These are the activations of a small neural network, seen along a few directions. Each row is one input.
Each table varies a few parts of the input and shows all the possible inputs, shuffled.
Descriptions start from the smaller parts, as in this example, which fits no table here: one of 8 places around a ring, together with either a single point or (one of 2 separate values, together with one of 4 places along a line) or one of 9 places along a line.
Shared parts are said once, and a part with two or three values counts as separate values.
In the rows, 128 means zero.

Other details of the inputs shift rows strongly along three fixed directions, in all tables alike. That doesn't count.

Rows:
row 1: [143 101 140 140 133 108 121  99 149 128  92]
row 2: [108 110 109 156 133 151 116 133  90 120 107]
row 3: [129 107 148 136 151 129 110 112 161 108  99]
row 4: [104 145 148 184  80 178 189 192 123 105 154]
row 5: [122 152 103 120 117 129 140 141  89 161 154]
row 6: [ 99 104  77 123 150 139  67 145  19 165  91]
row 7: [144 145 147  97 122 103 130 116 158 137 151]
row 8: [126 158 100  77 148  92 108 133  82 168 154]
row 9: [ 92 133 133 121  68 170 193 183 164  76 164]
row 10: [149 135 142 116 108 101 143 106 150 148 141]
row 11: [127 163  95 102 141 115 131 135 102 131 166]
row 12: [148 148 139 103 132 110 133 112 161 134 146]
row 13: [136 109 156 118 152 124 105 107 162 129 101]
row 14: [109 110 127 147 129 156 114 142  94 144 104]
row 15: [119 153 128 147  97 145 174 152 122 128 163]
row 16: [131 158  91 111 129 104 143 128  89 155 155]
row 17: [145 147 123 121 122  85 158 101 149 138 145]
row 18: [150 103 143 140 132 118 117  97 148 132  97]
row 19: [142  98 139 150 127 122 120 101 146 110  92]
row 20: [127 158  96 131 119 129 157 142  99 139 162]
row 21: [108 129  78  72  96 105 150 131  94 146 151]
row 22: [142 150 128 115 132 104 141 110 158 108 151]
row 23: [158 145 120 117 114  86 148 101 143 137 143]
row 24: [123  85 129 153 142 146  91 117 104 128  78]
row 25: [105 145 145 160  84 162 180 177 129 128 164]
row 26: [143 104 135 141 147 116 125  95 152 128  95]
row 27: [153 155 125 108 138 104 144 110 165 120 154]
row 28: [108 111 114 154 132 148 115 139  92 128 103]
row 29: [107 114 126 136 141 150 103 155 105 119 110]
row 30: [142  98 124 138 146 116 101  85 135 130  88]
row 31: [122 145 106 118 111 128 130 141  89 163 155]
row 32: [125 119 119 116 151 134  87 132 102 137 112]
row 33: [109 113 127 130 147 159  95 142 104 124 111]
row 34: [150 155 133 108 135 101 147 115 163 119 152]
row 35: [118 114 125 111 143 141  86 130 103 137 120]
row 36: [120 119 113 121 144 131  93 132 101 119 115]
row 37: [148 153 143  96 131  97 138 112 163 137 148]
row 38: [139  94 152 143 123 132 114 100 149 126 100]
row 39: [114 115 121 138 138 155  98 151 107 115 111]
row 40: [128 154 104 108 123  98 141 134  87 167 154]
row 41: [102 116 137 157 124 174 118 175 111  98 114]
row 42: [124 114 102 137 146 134 111 117  93 132 109]
row 43: [140 143 149 100 125 105 134 120 161 139 152]
row 44: [148 144 144 114 127 106 139 115 161 115 146]
row 45: [148 106 155 113 142 119  94  96 171 129 106]
row 46: [145 155 132 107 131  93 142 110 162 120 150]
row 47: [137 109 142 137 148 135 106 107 160 104 102]
row 48: [ 92 144 132 166  97 176 174 186 104 130 154]
row 49: [132 112 154 147 147 144 130 125 174  98 108]
row 50: [120 103 200 194 105 191 158 164 201  62 104]
Description of these inputs: one of 2 separate values, together with either a single point or (one of 4 places along a line, together with one of 6 places along a line).
The inputs of row 43 and row 25 match in every part but the choice among 2 separate values. If row 41 is changed in the same way as row 43 into row 25, which row does it become?
> row 6
The inputs of row 22 and row 2 match in every part but the choice among 2 separate values. If row 36 is changed in the same way as row 22 into row 2, which row does it become?
> row 19
Which other rows does row 37 become when the place on the line of 4 takes its other values? List them by row number.
> row 12, row 13, row 33
Which other rows does row 31 become when the place on the line of 6 takes its other values? List them by row number.
> row 5, row 18, row 20, row 23, row 30
